Each row below holds a small network's activations on one input, seen along a few directions.
Each table varies a few parts of the input and shows all the possible inputs, shuffled.
A made-up example of a description, with smaller parts first: one of 4 places along a line, together with either a single point or one of 9 places along a line or (one of 3 separate values, together with one of 5 places around a ring).
Shared parts are said once, and a part with two or three values counts as separate values.

Other details of the inputs vary at random and push rows far along two fixed directions, the same in every table; ignore that.

A family of inputs:
R1: [ 25 -30  30 -15  21   9  32 -18  -5   1 -25]
R2: [ -4 -39 -19 -25  10 -43 -45   2  -8  30   6]
R3: [ 13   8  13   9   8  24  29  -7   7  -6 -12]
R4: [-21  33 -17  15  -8   6  -1  14  13 -11  21]
R5: [ 11  20  43   9  -1  27  13 -13   2 -39 -10]
R6: [-2  5  6  7 -3  5 17  1  7 -6 -9]
R7: [-26  28   3  15 -17 -13 -42  -3  -4 -17  23]
R8: [ 30 -27  27 -12  10  18  29 -15  -8   4 -28]
R9: [-18  45  13  26 -17  12 -23  -1   0 -24  17]
R10: [ 10   5  14   3  -1  21  31   1  11 -16 -14]
R11: [  2 -39 -21 -23   0 -35 -49   5 -11  34   2]
R12: [ 13   9  14   2   0  18  35   0   1 -16 -13]
R13: [ 27 -31  28 -16  15   3  29 -10  -1   0 -37]
R14: [  2 -36 -22 -19  -3 -24 -34   0  -6  17   8]
R15: [ 10  -2  10  -7  12  10  18   2   6  -7 -11]
R16: [-17  51  -3  30  -8  25  21  11  16 -14  10]
R17: [-24  28 -19  22 -16   0   0   7   5  -8  14]
R18: [-23  19 -22   8 -17  -1 -11  11  -3  -4  23]
R19: [ 15  -1  11   0   1   9  19  -3  -4   1 -14]
R20: [  2 -31 -16 -15  -3 -24 -37   2  -4  27   3]
R21: [-29  37 -26  16 -19  -1  -9  21   6 -10  20]
R22: [ 10   6  16   0   8  25  34  -5   2 -14  -7]
R23: [ 33 -29  23  -9  11  16  26 -15  -1   3 -31]
R24: [ 32 -30  23 -16  20  15  29 -15   4  -5 -24]
R25: [-23  36 -14  19  -7  -4   4   9   3  -7  19]
R26: [ 34 -26  26 -19  21  11  32 -11  -2  -4 -24]
R27: [-34  30 -27  17 -11 -14 -20  14   9   2  28]
R28: [  1 -25 -15 -17   8 -25 -36   4  -6  27   4]
R29: [-15  56  -4  30  -8  23  25  10   7 -15  12]
R30: [ -4 -35 -14 -18  -2 -29 -30  -4 -15  23   6]
R31: [-30  38 -23  22 -20  -8  -5  14   0  -6  22]
R32: [  2 -31 -14 -19   7 -20 -34  -4 -13  29  10]
R33: [ -2 -43 -23 -20   8 -39 -45  -5  -8  29  11]
Each input here is: one of 3 separate values, together with either a single point or (one of 2 separate values, together with one of 5 places around a ring).
The inputs of R23 and R14 match in every part but the choice among 3 separate values. If R3 is changed in the same way as R23 into R14, which row does it become? -> R24
Change only the place on the ring of 5 in R12. List by row number the other rows that result. -> R10, R14, R18, R21
List by row number the other rows that have the choice among 3 separate values in common with R31. -> R1, R2, R6, R7, R13, R17, R25, R27, R30, R33

A family of inputs:
R34: [-10   1 -20   8 -14 -16   3   8  -7  12  -4]
R35: [  3  -8   2  -8   8 -10 -17   0  -7  11   1]
R36: [  5  -9   3 -10   3 -12 -15   0  -4   7   4]
R37: [  0   0   1  -2   1  -4 -10  -7  -2   3   7]
R38: [  0   3   1  -2   5  -4 -12   0  -3   6   0]
R39: [-10  39 -11  28 -26  26  32  10   1  -8   3]
R40: [  1 -30   5 -13   5 -14 -18  -6   1   8  -3]
R41: [ -3  -4   0   0   3 -10  -6  -3  -4  -3   6]
R42: [-24  21 -21  15 -23  -5  10  15  -2   4   3]
R43: [-23  22  -6  10  -7   0  -3   4   2 -11  16]
R44: [  2 -12   1  -8   5 -18 -12   1  -4   1   0]
R45: [ 20   0  22   1   6  21  28  -9   6 -21 -21]
R46: [ -1 -15  -2 -14  -1  -6 -16   1  -5  -1   5]
R47: [ 21   4  25  -1  10  29  26 -10   0 -12 -18]
R48: [  4 -24   5 -21   7 -18 -14  -3  -3   5  -7]
R49: [ 0 -2  3 -1  1 -4 -8 -4 -3  2 10]
R50: [-17  38  -4  22 -11  11   2   2   9 -12  16]
R51: [  3 -10 -41 -16  22   1  21  21  19  17  12]
R52: [ 20   1  26   5   8  30  24  -8   6 -11 -19]
R53: [ -1 -16  -2 -13  -1  -7 -15   2  -4  -2   6]
R54: [  2  -2   4   0  -1  -6 -13   2   5   3   2]
R55: [ 16  -8  15   1  -8  24  48  -4  -3  -6 -30]
R56: [  6 -25   0 -20   2  -9 -18  -4  -5   2  -1]
R57: [ 14 -23   1 -16   1  -6 -22  -6  -2   8  -1]
R58: [ -8   8  -5   6   1  -2 -17  -3   0   8   8]
R59: [ 18  -2  27   3  12  16  33 -15   6 -16 -23]
R60: [ 20   2  32   0  16  21  31  -6   0  -9 -22]
R61: [ -4   5  -7   1  -2   3 -18   4  -6   2  13]
R62: [ 19  -1  30  -1  13  12  34  -7   2 -18 -23]
R63: [  7 -22   5 -12  12  -9 -17 -10 -10  16   0]
R64: [  6 -25   2 -13   9 -18 -14  -9  -8   6   0]
R65: [ 15  -3  32  -6  11  15  35  -4   3 -18 -22]
R66: [-13  21  -8  10  -3  -3 -17   6   3   3   9]
R67: [-14  18 -11   7  -5 -12 -12   6   1  -7  10]
R68: [  4  -1  -2  -6  -4   2 -13  -2  -2  -1   7]
R69: [  1  -4  -4  -3  -2  -4 -10   0  -4  -7   6]
R70: [-12  36  -5  17 -14  16   1   9   3 -17  20]
R71: [  5  -8   2 -11   3 -12 -16  -2  -2   7   2]
R72: [-23   8 -22  12 -20  -7   5   7  -5  10   6]
R73: [-12  43   4  24  -7  13  20   6  12 -25   0]
R74: [-15  15 -11   9  -4  -9 -10  -1   0  -7  14]
R75: [ -5   0  -8   5  -7  -4 -17   4   4  -6   8]
R76: [-15  36  -9  18 -12  11   3   6   4 -22  13]
R77: [-15  15  -7  15  -3   1 -17   2   3   4  13]
R78: [ 14  -4  30  -2  10  19  33 -13   7 -16 -23]
R79: [  2   0  -3  -1   0   5 -16  -2  -1   4   2]
R80: [  4 -27   6 -16   5 -17 -17   0   2   6  -8]
R81: [  1 -10   0  -6   8  -7 -17  -9  -7  12   3]
R82: [  9 -24   5 -15   7 -12 -16 -10  -7  12   3]
R83: [ -3 -13   2 -13   3 -15 -13   2  -3   2   0]
R84: [  6 -26  -1 -18   1  -9 -20  -3  -1   3  -3]
R85: [ -5   6  -7   0  -2   3 -18   3  -6   3  12]
R86: [ 20  -3  30   3  11  13  31  -7   9 -17 -26]
R87: [-23  37 -18  31 -19  13  18   7  -3   7   7]
R88: [ 12 -21   5 -16   6 -14 -19  -5   0  12  -5]
R89: [ 11 -32 -13  -9  -9 -12   0  -2 -13  18 -12]
R90: [-15   2  -4  -1  -2  -9 -10   2  -2  -3  12]
R91: [ 20  -3  20   6   4  21  48  -5  -5   7 -35]
R92: [-20  36 -16  29 -24  11  20   7  -1   2  10]
R93: [-13  22 -11  12 -10   2  -6   8   0 -16  17]
R94: [-24  35  -4  17 -10   8   7   3   6 -18  14]
R95: [ 18  -5  29   6  11  17  32 -13   7 -16 -22]
R96: [ 14 -26   2 -13   0  -5 -23  -4   0   8   0]
R97: [  3 -14   2  -4   1  -9 -19  -6   1   9   5]
R98: [-19  20 -46   4  17   2  28  25  25  11  25]
R99: [ -4  -7  -1  -3  -5   0 -13   3   4  -5   3]
R100: [ 14 -23   2 -17   3  -6 -19  -5  -7   7   3]
R101: [-17  26  -6  16  -3   5  -7   3  -2  -2  18]
R102: [ 23  -4  21   4  -2  19  51  -5  -2   2 -32]
R103: [-14  27  -5  11  -8  -2  -8  10   2  -7  17]
R104: [ -6  -2   1  -6   0  -9 -10   3   4  -2  -2]
R105: [  7 -32 -10  -6  -4 -19   3  -7 -13  22 -13]
R106: [  1  -9 -36 -17  28  -9  23  23  21  20   7]
R107: [ -7   7  -3   6   0  -5 -18   5   3   6   5]
R108: [  5 -16 -15  -2  -9  -1  -5   1 -13  24  -6]
Describe the family of inputs behind these rows. -> one of 3 separate values, together with either a single point or (one of 4 places along a line, together with either a single point or one of 5 places along a line)
The inputs of R59 and R73 match in every part but the choice among 3 separate values. If R90 is changed in the same way as R59 into R73, which row does it become? -> R65
The inputs of R58 and R79 match in every part but the choice among 3 separate values. If R77 is changed in the same way as R58 into R79, which row does it become? -> R52
Change only the choice among 3 separate values in R67. List by row number the other rows that result. -> R74, R76
Change only the place on the line of 5 in R75. List by row number the other rows that result. -> R45, R69, R76, R93
Start at R46 and move only the place on the line of 4, one step at a time. The first step leads to R69. Which rows follow, in order? -> R100, R85
Start at R107 and move only the place on the line of 4, one step at a time. The first step leads to R54. Which rows follow, in order? -> R86, R80

A family of inputs:
R109: [ 11 -24   5 -13  10 -10  -4  -5  -1   9  -9]
R110: [ -8  10 -10   4  -2  -3  -9   6   0   4  11]
R111: [ -9  13 -12   7  -4  -1  -8   5   2   0  12]
R112: [ -2  -7  -6  -6   2 -12 -12   3  -1   7   4]
R113: [-11   3 -13   1  -4 -11 -13   4  -4   6  11]
R114: [ 3  0  7  0  3  5 13 -3 -1 -2 -5]
R115: [ 12 -15   6  -8  10   0   2  -5  -1   7  -7]
R116: [  9 -11   7  -4   2   3   7  -4   0   2 -10]
R117: [  6 -10   4  -6   2   0   5  -3  -3   0  -6]
R118: [  9 -17   6 -10   4  -2   5  -4  -4   3  -7]
R119: [-13  12 -12   7  -8  -5 -10   6  -1   4  10]
R120: [  1  -7  -8  -6   1  -8 -13   1  -3   8   6]
R121: [ -6  -8 -15  -5  -2 -11 -22   3  -1  10  12]
R122: [ 8 -6  7 -3  7  6  8 -4  1  2 -6]
R123: [ 10 -10   6  -8   6  -1   6  -2   1   0  -8]
R124: [-10  -3 -15  -1  -5 -12 -16   3  -3   5  11]
R125: [-7 18 -3  9 -5  5  9  3  1 -8  5]
R126: [ 0 11  2  7 -4  8 11  2  1 -5 -3]
R127: [-21  50   6  27 -14  17   6   6   8 -28  13]
R128: [  7   2  11   0   4  10  19   0   4  -9 -11]
R129: [-4 12 -4  7 -2  8  5  3  4 -5  4]
R130: [  8 -11   7  -8   5   1   7  -1   1  -1  -8]
R131: [ 3 -5 -1 -3  3 -4  0  0  2  0 -2]
R132: [ -9  -3 -13  -1  -5 -10 -14   3  -2   5  11]
R133: [  6 -13   1  -6   3  -6  -4  -1  -4   9  -5]
R134: [ -7  -6 -15  -4  -6 -13 -22   5  -5  10   8]
R135: [ 13 -23   5 -12   3  -4  -2  -4  -4   8 -10]
R136: [-17  20  -3  11 -12  -3 -19   1  -3 -10  16]
R137: [-2  9  2  5  0  6 11  2  5 -8 -2]
R138: [  9 -14   4 -10   8  -1   0  -4  -2   8  -5]
R139: [-15  24 -13  12  -8   5  -3   9   3  -6  14]
R140: [ -7  -8 -16  -4  -3 -17 -21   2  -4  10  11]
R141: [  8   4  12   5   3  12  20  -3   2  -4 -12]
R142: [ 4  4 10  1  5  8 17 -1  4 -6 -8]
R143: [ 11 -16   4 -10   6   1   1  -3  -2   5  -5]
R144: [-10   1 -13   2  -5 -10 -17   3  -1  10   9]
R145: [-10  18  -2  10  -2   5   8   4   6  -7   4]
R146: [ 12 -24   7 -12   9  -7   1  -8  -5   9 -10]
R147: [  7   0  11   1   4  10  19  -2   6  -9 -10]
R148: [  9   3  11   4   2  12  20  -4   3  -6 -12]
R149: [ -1  -5   5  -2  -5  -8 -24  -5  -6   0   3]
R150: [  8   3  11   4   1  13  20  -3   3  -7 -12]
R151: [-9  5 -7  4 -3 -4 -4  1  0  2  7]
R152: [  5  23  25  13   0  26  20  -7   4 -23  -6]
Describe the family of inputs behind these rows. -> one of 4 separate values, together with either a single point or (one of 2 separate values, together with one of 5 places along a line)
The inputs of R116 and R147 match in every part but the choice among 4 separate values. If R150 is changed in the same way as R116 into R147, which row does it become? -> R137
The inputs of R114 and R138 match in every part but the choice among 4 separate values. If R151 is changed in the same way as R114 into R138, which row does it become? -> R122
Change only the choice among 4 separate values in R118. List by row number the other rows that result. -> R130, R135, R143
Change only the choice among 2 separate values in R115. List by row number the other rows that result. -> R110
Start at R132 and move only the place on the line of 5, one step at a time. The first step leads to R124. Which rows follow, in order? -> R140, R146, R151
Change only the choice among 4 separate values in R149. List by row number the other rows that result. -> R127, R136, R152
